Each row has a name. Each piece below is followed by the name of the row it came from, unless a question asks for something else. Each question is about the rows just above it. Places in a row count from 0.

G: [140  61 109 157 109 179  96 174 117 164 131 114]
F: [124 112 133 125 133 133  78 141 114 139 163 113]
P: [151 112  86 129  91 127  80 126 113 124  85 120]
N: [ 92 169 111  87 111  83  86  96 152  88 172 155]
T: [150 151 106 135 111  74  97  77 125  83  70 120]
Q: [117 104 117 157 115 145  92 150 115 143 176 102]
W: [ 96 109 158 140 179 109 164 174 117 131 114  61]
L: [148  58 110 161 110 168  95 176 119 166 130 111]
Y: [129 163 156 166 155  67 129  66 125  76 112 104]
B: [109 165 175 118 174  89 114  84 119  93 149 119]
E: [117 147 102 149 104 109  93 109 112 108 148 102]
M: [149  90  92 113  95 153 108 144 117 143  80 136]
Where in the named rows is [169]? => N, 1
find: [ 96 109 158 140 179 109 164 174 117 131 114  61] => W
Which row holds these entries in another order? [ 61  96 109 109 114 117 131 140 157 164 174 179] => G
The entry that follows [135]: => [111]
[77] is at row and place => T, 7

soveg: [114 118 128 129 123 135 134 100 186 126 163 134 144 141  89 128  69 131
 113 109  97 118 138 128 126 128 127 116  63 114 128 131 137 111 119 101
 161 129 128 137 117 139 123 129 128 132 122 128 113  88  97 128 103 135
 107 122 136 150 132 142 137 116 108 143]
Pomal: [106 129 128 146 140 128 159 107 130  85 128 142  99  95  79 128 128 108
 169 168 100 161 140 122 126 127 146 123 128 126 115 130 129 102  90 118
 154 129 101 144 147 166 141 154 104 114 130 167 124 128 135 116 170 128
  97 130 104 119 120 131  97 124 125 133]
Pebuf: [144 104  99  79  85 154  97 135 125 169 130 119 128 130 142 104 167 126
 124 115 128 116 166 130 108 124 101 120 140 102 123 128 159 146 129  90
 130 122 128 133 147 126  95 140 141 128 168 128 129 118 131 161 127 146
 128 106 170  97 128 128 154 114 107 100]
dol: [128 135 128 130 123 154 128 110 139  89 128  99 128 113 130 112 136 127
 123 138 128 128 152 116 126 109 127 122  98  93 128 127 147 159 140 103
 105 128 112 136 136 137 132 122 138 133 132 120 103 128 128 117 146 123
 136 131 148 110 159 108  97 128 128 117]
sot: [121 123 132 136 128 130 129 129 131 129 113 120 129 134 123 117 133 127
 130 127 135 129 127 119 119 129 128 132 123 143 121 127 129 128 134 129
 121 134 141 127 126 130 128 124 128 125 128 125 132 119 124 128 125 134
 141 124 134 120 125 129 127 127 133 128]
lif: [160 129 112 105 112 169 130 128 121 146  79 128 128 172 164  77 146 128
 109 138  74 114 122 115 144 128 137 119 143 131 128 114 132 128 135 124
 134 139 128 148 161  98 112 145  90 153  92 109 128 137 147 119 141 109
 166 133 114 128 130  97 102 154 150 118]
find: [128 135 128 130 123 154 128 110 139  89 128  99 128 113 130 112 136 127
 123 138 128 128 152 116 126 109 127 122  98  93 128 127 147 159 140 103
 105 128 112 136 136 137 132 122 138 133 132 120 103 128 128 117 146 123
 136 131 148 110 159 108  97 128 128 117] => dol
[77] is at row and place => lif, 15
Put [133 125 124  97 131 120 119 104 130  97 128 170 116 135 128 124 167 130
 114 104 154 141 166 147 144 101 129 154 118  90 102 129 130 115 126 128
 123 146 127 126 122 140 161 100 168 169 108 128 128  79  95  99 142 128
  85 130 107 159 128 140 146 128 129 106] back in order: which row is it? => Pomal
find: [106 129 128 146 140 128 159 107 130  85 128 142  99  95  79 128 128 108
 169 168 100 161 140 122 126 127 146 123 128 126 115 130 129 102  90 118
 154 129 101 144 147 166 141 154 104 114 130 167 124 128 135 116 170 128
  97 130 104 119 120 131  97 124 125 133] => Pomal
Put [118 150 154 102  97 130 128 114 133 166 109 141 119 147 137 128 109  92
 153  90 145 112  98 161 148 128 139 134 124 135 128 132 114 128 131 143
 119 137 128 144 115 122 114  74 138 109 128 146  77 164 172 128 128  79
 146 121 128 130 169 112 105 112 129 160] back in order: which row is it? => lif

Nuvi: [ 92 165 139 142 109 187 144 112 141 148 108 120 137 151 121 150  93  93
 173 135 143 103 113 185  96 150 178 122 104]
magik: [146  88 121  92  68 106 149 144 191 175  99 159 160 196 165 125  70  69
 142 126 132 110  97 155  53 151 157 187 139]
noz: [ 92 165 139 142 109 187 101 112 141 148 108 120 137 151 121 137  93  93
 173 135 143 103 113 185  96 103 178 122 104]
The entry that follows [160]: => [196]
The entry that follows [191]: => [175]
Which row holds these entries in another order? [ 92  93  93  96 103 104 108 109 112 113 120 121 122 135 137 139 141 142
 143 144 148 150 150 151 165 173 178 185 187] => Nuvi

Nafef: [138 152 163 109 106 121  98]
zik: [152 138 109  98 106 121 164]
sedi: [163 152 110 106 138 121  98]
Where in the named rows is [164]? => zik, 6
Which row holds these entries in another order? [138 106 163 110 121  98 152] => sedi
Which row holds these entries in another order? [ 98 138 152 163 109 106 121] => Nafef
[ 98 106 109 121 138 152 163] is which row reordered? => Nafef
Where do [163 152 110 106 138 121  98] appear? => sedi
[ 98 106 109 121 138 152 164] is which row reordered? => zik
find: [152 138 109  98 106 121 164] => zik

Pubiv: [129 116 120 146 130 109 133 142]
nul: [141 142 131 136 154 160 127 126]
lunon: [126 141 127 136 145 131 160  89]
[141 142 136 127 126 160 154 131] is which row reordered? => nul
Put [160 131 127 136 126 145 141  89] back in order: which row is it? => lunon
[ 89 126 127 131 136 141 145 160] is which row reordered? => lunon
Right after [146] comes => [130]
Right after [130] comes => [109]
Which row holds these entries in another order? [ 89 141 160 145 131 126 136 127] => lunon
[146] is at row and place => Pubiv, 3

ludi: [110 148 126 154 128 128 128 102 144 128 117 149 128 118 117 128  96 151
 128 116 132 142  81 128 157 128 128 115 126 141 186 128 150 162 112 107
 138 128 107 113 140 128 126  97 128 128 148 158 128 134 128 108 128 132
  97 165 129 128]
Gir: [136 132 120 121 109 101 145 121 128 128 161 125 149 128 148 147 163 111
 115 128 100 107 142 157 101 122 120 126  84 115 117 140 135 152 101 115
 128 121 130 128 136 106 128 136 128 118 129 146 115 109  94 138 122  98
 128 106 128 133]
dogo: [111 137 148 108 123 114 105 151 128 128 128 134 128 128  94 103 128 131
 144 178 114 157  81 122 140 142 153 103 142 126 128 137 136 128 147 103
 100 141 169 150 128 128 133 133 171 163 116 116  82 124 137  85 140 128
 138 113 142  85]
gegi: [128 128 113 147 107 117 141 116 128 102 121 132 145 108 106 135 126 135
  99 109 110 108 152 128 118 128 132 118 128 139 122 143 147 147 107 128
  83 129 128 113 166 133 128 159 133  87 128 147 128 135 109 151 103 126
 128 116 128 149]
zanub: [128 128 113 147 107 117 141 116 128 102 121 132 145 108 106 135 126 135
  99 109 110 131 152 128 118 128 132 118 128 139 122 143 147 147 107 128
  83 129 128 113 166 133 128 159 133 128 128 128  93  91  84 134 122 128
 129 128 118 135]
Lanul: [ 87 128 139 128 131 130 103 165  91 186 128 126 106 141 128 112 128 128
 128 172 109 128  88 128 131 124 159 128 166 153 126 121 128 127 150 100
 128 140 171 158 118 153 128 131 164 170 105 103 150 128 148  92 128 145
 128 151 155 128]
mopip: [114 137 145 113  98 112 124 139 155 128 129 128 128 128  85 138 134 128
 117 127 104 128 133 128 107 159 126 128 112 107 101 132 157 139 131 139
 128 120 132 103 150 114 151 163 138 139 127 136  61 129 120 131 136 109
 128  92 141 114]
zupo: [ 81 126 148 108 144 138 128 154 128 186 129 126 128 132 157 108 128 117
 141 128 116 128 128 128 112 113 128  97 151 148 140 126 110  97 128  96
 128 128 158 162 128 142 107 118 128 165 128 117 128 132 150 102 128 134
 128 149 128 115]
fazul: [141 128 132 126 121 167 131 128 171 111 154 134 128 123 109 123 138 124
 128 118  87 129 158 148 108 142 157 127 118 127 106 131 120 135 128 127
  92 139  97 112 140 124 132 150 135 123 162 141  83 108  89 166 128 111
  97  91 128 129]
Where do [111 137 148 108 123 114 105 151 128 128 128 134 128 128  94 103 128 131
 144 178 114 157  81 122 140 142 153 103 142 126 128 137 136 128 147 103
 100 141 169 150 128 128 133 133 171 163 116 116  82 124 137  85 140 128
 138 113 142  85] appear? => dogo
[141 128 132 126 121 167 131 128 171 111 154 134 128 123 109 123 138 124
 128 118  87 129 158 148 108 142 157 127 118 127 106 131 120 135 128 127
  92 139  97 112 140 124 132 150 135 123 162 141  83 108  89 166 128 111
  97  91 128 129] is in which row? => fazul
Put [115 128 149 128 134 128 102 150 132 128 117 128 165 128 118 107 142 128
 162 158 128 128  96 128  97 110 126 140 148 151  97 128 113 112 128 128
 128 116 128 141 117 128 108 157 132 128 126 129 186 128 154 128 138 144
 108 148 126  81] back in order: which row is it? => zupo

vor: [172  91 111 134 128 121]
fas: [172 116 109 135 114 114]
pekan: [108 119 134 172 110 139]
nuda: [109 136 114 114 116 172]
gigez: [160 139 115 143 112 102]
mav: [185 141 109 136 108 127]
lel: [172 134 108 139 109 119]
Right after [160] comes => [139]
Put [108 109 127 136 141 185] back in order: which row is it? => mav
Put [119 109 139 108 134 172] back in order: which row is it? => lel
Where in the named rows is [111]? => vor, 2
Where in the named rows is [115]? => gigez, 2
Where in the named rows is [127]? => mav, 5
Which row holds these entries in another order? [109 114 114 116 135 172] => fas

misa: [ 64  55 189 123 123 146  62]
Deni: [115  92 165 202  74  88 117]
Feden: [ 73  93 105 125 137  85  94]
zuv: [162 151 106 110 107 133  56]
lem: [189 147  55 123 123  64  62]
solal: [162 151 106 110 107  58  68]
Vunif: [182 105 149 125 127  62 113]
Put [ 58  68 106 107 110 151 162] back in order: which row is it? => solal
What comes right after [85] in the named rows? => [94]
Which row holds these entries in another order? [123 146  62  64  55 189 123] => misa

sab: [127 125 161 108  98  68  93 173 126]
Tebin: [ 75  80 147 117 160 148 100 113  70]
Dop: [160 118  73 199 156 159 161 107 126]
vodu: [105 111 124 101  80 126  94 123 138]
Logad: [123 123 123 125 123 124 124 122 123]
savaf: [101 138 111 105  80  94 125 124 123]
[159] is at row and place => Dop, 5
The entry that follows [113]: => [70]
Row and place of [122] in the named rows: => Logad, 7
Right after [199] comes => [156]
[111 124  80 101 123  94 138 105 126] is which row reordered? => vodu
[ 94 125 124 123 101 138 111 105  80] is which row reordered? => savaf

leni: [ 78 169  95  67 123 127]
mak: [ 78 169  95  67  66 102]
Zel: [ 80  77 113 178 168  90]
[66] is at row and place => mak, 4
[178] is at row and place => Zel, 3
Row and place of [168] in the named rows: => Zel, 4
Where in the named rows is [123]? => leni, 4

Zutip: [183 136 182 125  91]
dem: [185  91 136 182 169]
Limu: [182  91 169 136 184]
Where in the named rows is [185]? => dem, 0
find: [183 136 182 125  91] => Zutip
[125  91 183 136 182] is which row reordered? => Zutip
Which row holds these entries in another order? [184 182  91 169 136] => Limu
Right after [183] comes => [136]
[169 136  91 184 182] is which row reordered? => Limu

